These are the activations of a small neural network, seen along a few directions. Each row is one input.
Each table varies a few parts of the input and shows all the possible inputs, shuffled.
Descriptions start from the smaller parts, as in this example, which fits no table here: one of 2 separate values, together with either a single point or one of 9 places along a line or (one of 4 places along a line, together with one of 5 places around a ring).
Shared parts are said once, and a part with two or three values counts as separate values.
In the rows, 128 means zero.

Rows:
x1: [135  67 124 172 180 126 127 130  74 130  66 103  97 119 139  71 173]
x2: [ 74 117 133 187 136 155 137 170  73 150  65 187  59  99 185  98 178]
x3: [ 44  35 196 119 112  73 105 138 123  98  78 169 170 114 115 137 227]
x4: [122 126 190 105 155  92  80 154 153 119  89 148 194 119  96 158 205]
x5: [ 60  73 189 118 111  76 101 157 138  91  61 195 162 128 131 145 223]
x6: [200 193  92 105 128 150 138 118 159 150 173 107 153 143 125 133  67]
x7: [202 157  98 111 145 146 150 107 137 153 178  72 130 127 109 109  64]
x8: [ 10  50 155 150 103 108 129 133  95 109  83 193  94 111 171 126 196]
x9: [190 158  98 106 130 145 141  96 144 156 192  80 162 128 110 126  67]
x10: [ 59  79 141 189 138 151 140 149  55 156  82 160  65  84 171  88 182]
x11: [179 160 108 101 127 139 132 102 146 152 192  82 163 122 105 131  56]
x12: [108  90 197 106 157  88  84 134 138 125 106 121 203 104  79 151 208]
x13: [210 193  86 108 139 149 144 127 157 154 160 112 131 146 118 126  66]
x14: [ 33 138 122 157  10 150 169 138 113  37 170 164  47 175 146 185  84]
x15: [149 105 117 171 178 130 124 151  91 124  49 130  89 133 155  81 170]
x16: [191 193  96 100 123 142 126 125 172 146 177 109 157 136 113 137  57]
x17: [ 25  89 147 149 102 112 127 154 113 103  66 219  87 125 185 134 191]
x18: [211 192  92 110 143 151 147 128 152 147 160  98 123 142 124 117  64]
x19: [181 158 102 101 125 137 130 103 157 152 195  83 165 121  97 130  58]
x20: [146 141 130 120 176 109  95 118 149 132  85 117 134 141 129 130 164]
x21: [132 103 137 121 178 105  98  95 134 139 102  90 142 126 113 122 166]
x22: [202 158  92 108 141 143 146 105 141 160 178  86 138 131 103 119  66]
x23: [ 20 100 130 160  10 148 173 117  97  43 190 139  53 161 133 179  85]
x24: [189 195 101 100 125 144 128 124 161 146 174 109 155 137 120 139  56]
Changing only one part turns x15 into x1. The same change can be made to x5. Which row results? -> x3
What do these inputs look like to the network? -> one of 2 separate values, together with either a single point or one of 5 places along a line or one of 6 places around a ring
Which other rows does x2 become when the choice among 2 separate values takes its other values? List them by row number. -> x10

Rows:
x25: [137 114 168 100 140  93  96 117 154 105 129  97 186 137  76 157 160]
x26: [141 127 145 116 173 103  98 153 146 151  60 169 162 117 145 112 190]
x27: [ 94 171 122 134  66 152 147 146 134 100 162 162  98 146 142 167  91]
x28: [244 193  64 115 170 158 144 104 147 169 166  66 123 142 122 100  45]
x29: [ 68  86 122 159  90 127 149 130  99  79 107 149  68 150 154 126 138]
x30: [ 86  80 146 168 157 134 125 136  76 149  84 135  96  94 147  96 185]
x31: [142 129 158 122 173 108  99 164 136 150  65 164 162 109 132 115 193]
x32: [ 92 169 111 126  69 144 145 136 146 102 156 167  93 151 152 164  88]
x33: [ 85  78 134 161 159 127 122 126  85 149  79 141  96 101 159  94 180]
x34: [ 70  88 135 167  87 134 152 139  88  78 113 144  70 145 143 129 143]
x35: [126 125 124  99 101 127 138 106 145 145 185 120 161 114 116 137  88]
x36: [134 112 156  92 143  87  95 106 164 105 125 103 184 143  90 154 157]
x37: [129 127 134 108  98 134 139 116 135 144 191 115 165 108 103 140  91]
x38: [246 195  74 124 167 164 142 115 137 166 170  59 128 135 112 101  45]
Changing only one part turns x36 into x25. The same change can be made to x33. Which row results? -> x30
What do these inputs look like to the network? -> one of 2 separate values, together with either a single point or one of 6 places around a ring
Which other rows does x27 become when the choice among 2 separate values takes its other values? List them by row number. -> x32

Rows:
x39: [135 140 148 112 155 112 104 155 148 152  90 167 164 111 135 125 169]
x40: [125  97 161 114 157 102 101 129 133 146 107 126 177 102 108 121 173]
x41: [118 152 138 104 112 109 114 145 167 109 112 172 150 147 133 158 143]
x42: [110 124 147 104 112 103 112 127 156 103 124 145 160 143 118 156 145]
x43: [103 163 130 131  89 136 133 150 141  97 132 162 104 149 137 161 116]
x44: [ 71  91 135 154  88 140 149 129  92 116 143 140  99 115 138 125 127]
x45: [ 81 124 128 151  87 146 151 148 104 121 130 170  91 121 157 129 125]
x46: [186 160  98 107 138 147 135  95 143 167 194  74 154 117 105 122  60]
x47: [212 163  88 116 144 144 139 104 143 137 171  64 136 145 103 116  59]
x48: [ 75 105 131 153  88 143 150 138  96 117 137 154  96 118 148 128 125]
x49: [ 70  75 139 152  89 136 153 121  87 114 150 127 100 113 129 124 129]
x50: [184 144 102 105 139 143 140  86 138 165 201  63 155 116  97 121  63]
x51: [ 84 134 123 151  88 148 150 155 109 123 124 182  87 123 163 130 123]
x52: [128 110 143 152 167 125 113 142 103 134  78 127 120 118 133 109 178]
x53: [105  94 155 103 113  96 115 109 147 100 137 120 165 138  99 153 149]
x54: [ 78  85 126 154 131 122 131 126 100 117  86 149  88 127 162 110 162]
x55: [100 153 135 130  88 134 134 143 136  95 139 151 109 147 132 161 118]
x56: [194 201  89 106 137 155 137 123 158 172 172 117 140 125 131 126  60]
x57: [218 203  79 114 142 151 140 132 158 144 150 108 122 153 129 120  59]
x58: [ 75  71 130 155 132 119 130 118  96 117  92 136  90 123 152 108 164]
x59: [125  96 147 153 168 122 112 134  99 133  83 114 123 115 123 106 180]
x60: [214 177  86 115 144 147 140 113 147 138 165  78 133 149 113 118  58]
x61: [107 110 151 105 112  99 111 118 152 102 130 131 164 140 108 154 147]
x62: [ 91 121 142 133  89 128 131 124 126  89 152 121 117 142 112 158 120]
x63: [ 90 105 146 131  90 124 135 115 120  87 159 109 119 140 103 156 122]
x64: [123  80 151 150 169 118 116 125  93 132  90 102 124 114 114 104 183]
x65: [189 174  96 106 138 150 136 104 147 168 188  88 151 121 115 124  59]
x66: [ 73  55 134 153 133 116 134 109  90 115  98 124  92 122 143 106 166]
x67: [133 129 154 111 155 110 104 148 144 150  96 156 169 108 129 124 171]
x68: [193 191  93 105 137 153 138 116 154 171 179 105 145 123 125 125  61]
x69: [116 142 143 103 111 107 114 137 163 107 118 161 155 145 128 157 145]
x70: [ 84 103 123 152 130 126 132 137 107 121  80 166  83 129 171 111 162]
x71: [124  81 165 112 158  98 105 120 127 145 114 114 178 101  99 120 175]
x72: [ 95 135 138 132  89 131 132 132 129  90 146 134 114 145 122 160 118]
x73: [133 128 140 149 165 129 115 153 111 138  72 144 115 121 143 110 178]
x74: [210 147  92 114 145 140 144  95 137 135 179  52 138 144  95 115  61]
x75: [ 87 114 118 152 130 128 132 144 112 123  75 177  79 131 177 112 160]
x76: [217 194  84 113 142 150 141 125 154 142 157  96 127 151 123 119  60]
x77: [128 111 157 113 156 106 101 137 137 146 102 139 174 106 119 123 171]
x78: [136 138 134 150 165 131 115 160 116 140  66 156 110 123 149 111 175]
Changing only one part turns x68 into x65. The same change can be made to x55. Which row results? -> x72
What do these inputs look like to the network? -> one of 5 places along a line, together with either one of 2 separate values or one of 6 places around a ring
Which other rows agree with x63 in the place on the line of 5? List them by row number. -> x49, x50, x53, x64, x66, x71, x74
Which other rows does x49 become when the place on the line of 5 takes its other values? List them by row number. -> x44, x45, x48, x51

Rows:
x79: [ 62 105 147 141  93 120 131 143 118  95 106 172 104 135 147 145 159]
x80: [172 146 116 103 126 131 131 104 148 137 181  84 161 131  97 135  80]
x81: [171 178 102 105 111 140 138 120 160 128 174 113 139 146 117 145  67]
x82: [ 60  95 158 135  97 112 124 136 120  96 112 161 121 129 133 149 167]
x83: [ 68 102 131 160 106 136 142 142  96 113 102 164  79 124 161 122 151]
x84: [ 67 110 139 154  97 131 137 149 106 103 103 172  89 131 156 135 154]
x85: [181 154  90 131 137 154 147 108 123 146 167  82 113 133 122 111  69]
x86: [229 138 145  90 237  97  78 126 160 191  84  91 217 102  93  96 177]
x87: [ 72  85 136 162 116 131 139 134  89 111 101 145  82 124 149 117 158]
x88: [177 173  84 129 126 159 151 118 131 149 168 104 108 134 135 117  60]
x89: [176 184  93 120 116 154 145 126 145 137 170 113 121 141 128 132  62]
x90: [168 166 117  98 116 131 129 112 161 130 181 100 159 139 101 150  77]
x91: [123  77 176 127 206  84  76 144 123 152  32 145 175  99 126 100 243]
x92: [ 65  78 157 139 106 112 125 129 110 103 112 147 123 123 128 137 169]
What do these inputs look like to the network? -> one of 2 separate values, together with either a single point or one of 6 places along a line
Changing only the choice among 2 separate values turns x88 into x83. The same change can be made to x81. Which row results? -> x79
